Each row below holds a small network's activations on one input, seen along a few directions.
Each table varies a few parts of the input and shows all the possible inputs, shuffled.
Descriptions start from the smaller parts, as in this example, which fits no table here: one of 8 places around a ring, together with either a single point or one of 9 places around a ring or (one of 3 separate values, together with one of 4 places along a line).
Shared parts are said once, and a part with two or three values counts as separate values.
In the rows, zero is written as 128.

Other details of the inputs shift rows strongly along two fixed directions, in all tables alike. That doesn't count.

Rows:
r1: [150 118 129  98 161 129 158 111 169 155 168 133 176 147]
r2: [141 133 127  98 109 113 152 134 129 157 152 126 148 131]
r3: [111 146 103 147  93 103 108 177  92  98 123 113  85 121]
r4: [111  87 193 218 127 144 132  92 115  86  44 145 141 121]
r5: [119 138 105 148  95 104 122 170  97  88 136 108  68 116]
r6: [116 135 115 144 111 118  72 170  98 118 127 101  81 120]
r7: [127 134 118 103 142 116 179 125 147 140 152 141 173 148]
r8: [102 137 112  95 143 125 170 123 149 150 134 119 178 156]
r9: [158 132 112 105 118 125 147  84 135 154 160 132 134 127]
r10: [133 131 115 141 107 112  78 176  94 112 144 112  73 118]
r11: [158 132 123  96 128 133 162  71 154 167 162 147 171 140]
r12: [142 126 115 104 149 122 130 131 145 153 155 123 160 138]
r13: [150 141 110 101 118 127 136  89 133 165 149 138 158 131]
r14: [124  76 195 176 209 177 199  53 196 110  72 190 209 143]
r15: [131 132 119  99 145 120 192 116 163 141 159 140 180 150]
r16: [122  78 188 215 153 147 120  70 129  68  66 152 119 114]
r17: [134 145 122 135 111 123  92 178  92 100 128 120  72 115]
r18: [115 141 116 135 101 115  69 153  98 117 125 112  79 111]
r19: [ 84 101 173 218 144 143 138 104 117  72  44 143 138 136]
r20: [135 136 118 134  93 110  78 156 103 104 146 120  64 108]
r21: [153 139 116  93 144 128 149 139 141 132 159 120 128 128]
r22: [150 136 131  93 156 137 162 124 158 139 154 137 161 140]
r23: [124 134 117  86 168 142 162 125 171 167 138 143 175 139]
r24: [132 137 125 139  69 107 105 168  94 114 136 108  71 110]
r25: [100 143 103 125 108 132  83 186 104 120 115 110  65 114]
r26: [122 139 126  84 160 145 148 124 151 155 132 119 171 148]
r27: [124 151 108 142  80 124  77 130  84 130 121 116  79 113]
r28: [118 136 113  85 132 126 115 120 139 158 148 115 147 134]
r29: [137 133 115  96 151 133 150 144 152 148 150 149 142 129]
r30: [147 128 123 100 110 113 161 126 136 149 157 114 135 124]
r31: [103 101 191 211 165 165 119 100 122  75  37 146 136 128]
r32: [116  83 192 212 152 148 111  78 122  75  61 164 131 120]
r33: [142 135 112  94 132 115 120 121 140 150 155 130 148 126]
r34: [113 147 107 136  80 130  74 129  84 131 118 108  78 118]
r35: [125 140 123  96 110 117 145 134 132 165 140 113 153 134]
r36: [124  88 190 226 134 159 121  50 110  86  51 170 134 123]
r37: [145 147 114  92 143 128 136 145 137 142 146 125 146 132]
r38: [135 135 108  96 151 132 145 143 154 150 142 142 148 127]
r39: [115 133 126  90 117 126 151 124 138 168 134 109 163 141]
r40: [118 130 111  94 143 129 119 137 140 160 149 104 149 144]
r41: [139 126 111 143 108 112  87 168 102 104 149 100  61 112]
r42: [131 136 104 135 110 123 102 180 110 102 137 119  49 101]
Description of these inputs: one of 6 places along a line, together with either one of 2 separate values or one of 5 places along a line.
- The inputs of r7 and r5 match in every part but the place on the line of 6. If r32 is changed in the same way as r7 into r5, which row does it become? => r16
- The inputs of r4 and r30 match in every part but the place on the line of 6. If r13 is changed in the same way as r4 into r30, which row does it become? => r9
- Which other rows does r19 become when the choice among 2 separate values takes its other values? List them by row number. => r35
- Which other rows does r1 become when the place on the line of 6 takes its other values? List them by row number. => r6, r10, r12, r40, r41

Rows:
r43: [148 139 115  90 103 117 129 187 116 159 171  70  90 120]
r44: [148 159 111  82  76 108  94 209 108 134 174  65  52 107]
r45: [111 117 184 172 101 132 114 130  92 105  67 145 124 119]
r46: [ 87 128 142 169 131 154  94 103 105 109  46 117 116 125]
r47: [138  96 159 203 119 122  73 167  88  76 114  91  55 111]
r48: [122 130  98  91 157 115 151 100 145 176 174  96 205 167]
r49: [123 128 113  81 173 134 241 135 181 163 151 130 215 165]
r50: [131 158  81  94 120  93 130 201 130 102 182 113 106 137]
r51: [129  85 180 196 143 120 144  98 124 119  92 149 190 143]
r52: [130 116 169 169 110 149 157  65 109  93  87 153 117 120]
r53: [ 81 143 122 173  99 160  43 143  80 106  57 115  49 120]
r54: [104 156  78  91  87 113 115 163  97 166 149  64 114 146]
r55: [100 179  80  70  75 109  75 179  76 146 153  72  68 130]
r56: [136 161 107  81  94 131 107 166 121 186 143 144 125 120]
r57: [163 132 129  55 165 148 165 121 173 182 151 118 169 122]
r58: [122 123 157 201  76  96  60 167  74  73  99 125  82 111]
r59: [116 114 139 179 182 140 137 131 138  70  81 166 135 123]
r60: [ 87 116  78  77 116 111 114 120 151 172 164  96 139 133]
r61: [166 153  94 102  90  91 135 114 124 129 193 121 111 131]
r62: [148 119 138 191 124 133 112  74 108  85  98 160 101 103]
r63: [109 152 110  69 127 129 157 107 153 172 147  94 188 159]
r64: [149 176  80  93  35  95 119 162  89 127 176  95  51 111]
r65: [135  78 218 149 191 177 178  65 167 116  76 143 185 136]
r66: [116 157  92  94 116 101  98 137 121 141 175  85 140 146]
r67: [130 160  93 102  44  86 104 215  73 162 157  87  86 118]
r68: [177 118 117  66 185 153 128 114 181 176 179 143 167 136]
r69: [141 137 147  73 127 118 195 109 170 188 148 139 232 151]
r70: [135 103 172 179 154 130 117  93 130 116  76 171 177 122]
r71: [117 177  56  87 102 117  33 173  92 152 169 100  65 128]
r72: [133 102 171 163 151 183 102 122 135 115  75 140  98 109]
r73: [171 119 135  62 169 125 139 123 160 153 190 117 160 139]
r74: [ 96  57 187 176 149 133 160  66 175 139  82 171 200 125]
r75: [ 94 111 161 175 156 138  94  82 107  91  89 125 143 144]
r76: [120 170  85  76 149 145 155 178 152 155 148 149 119 131]
r77: [114 138 146 182  72 123  68 173  68 101  60 132  67  91]
r78: [106 101 162 170 202 157 132  38 155 120  69 150 209 147]
r79: [135 141 105  70 177 116 177 144 160 128 177 148 175 152]
r80: [156 140  96  92  91 115 188 106 127 167 167 114 139 140]
r81: [171 133 122  75 154 120 191  48 162 158 190 159 197 148]
r82: [112  53 183 170 166 146 136  90 176 119 103 133 130 112]
r83: [116 166  95  84 112 111 166 196 139 121 158 110 117 136]
r84: [113  84 158 190 191 140 187 111 154  82  94 153 184 156]
r85: [170 149  90  85 136 138 142  79 154 171 189 167 147 129]
r86: [165 139 115  90 117 102  96 176 132 129 195  85  95 122]
r87: [126 160  95  68 167 134 194 153 169 154 141 144 169 132]
r88: [129 125 147 178 111 176 129  75 118 113  85 170 100 107]
r89: [125 129 137 194  90 125  28 170  72  96  90 153  55 102]
r90: [ 95 119 165 164 157 150 168 137 129  73  71 152 130 133]
r91: [124 113 171 184 108 111  77 138  81  85  93 147 108 118]
r92: [134 126 145 178 105 152 137  80 107  99  76 152 101  99]
r93: [171 128  99 101 126 102 183  83 143 162 191 129 167 150]
r94: [109 130 120 188 152 146  85 170 111  66  91 165  66 116]
r95: [ 71 104 118 194 107 106  95 192 113  65  96 123  22 100]
r96: [156  74 188 165 210 165 141  64 173 110  86 155 184 126]
r97: [131 116  85  89  89 100 152 100 154 164 187 130 106 116]
- Describe the family of inputs behind these rows. => one of 5 separate values, together with either a single point or (one of 2 separate values, together with one of 5 places along a line)
- The inputs of r95 and r82 match in every part but the choice among 5 separate values. If r49 is changed in the same way as r95 into r82, which row does it become? => r43
- The inputs of r73 and r91 match in every part but the choice among 5 separate values. If r47 is changed in the same way as r73 into r91, which row does it become? => r51
- List by row number the other rows that have the choice among 5 separate values in common with r53. => r46, r48, r54, r55, r60, r63, r66, r71, r75, r78
- Which other rows does r93 become when the choice among 2 separate values takes its other values? List them by row number. => r80
- Which other rows does r93 become when the place on the line of 5 takes its other values? List them by row number. => r61, r62, r81, r85
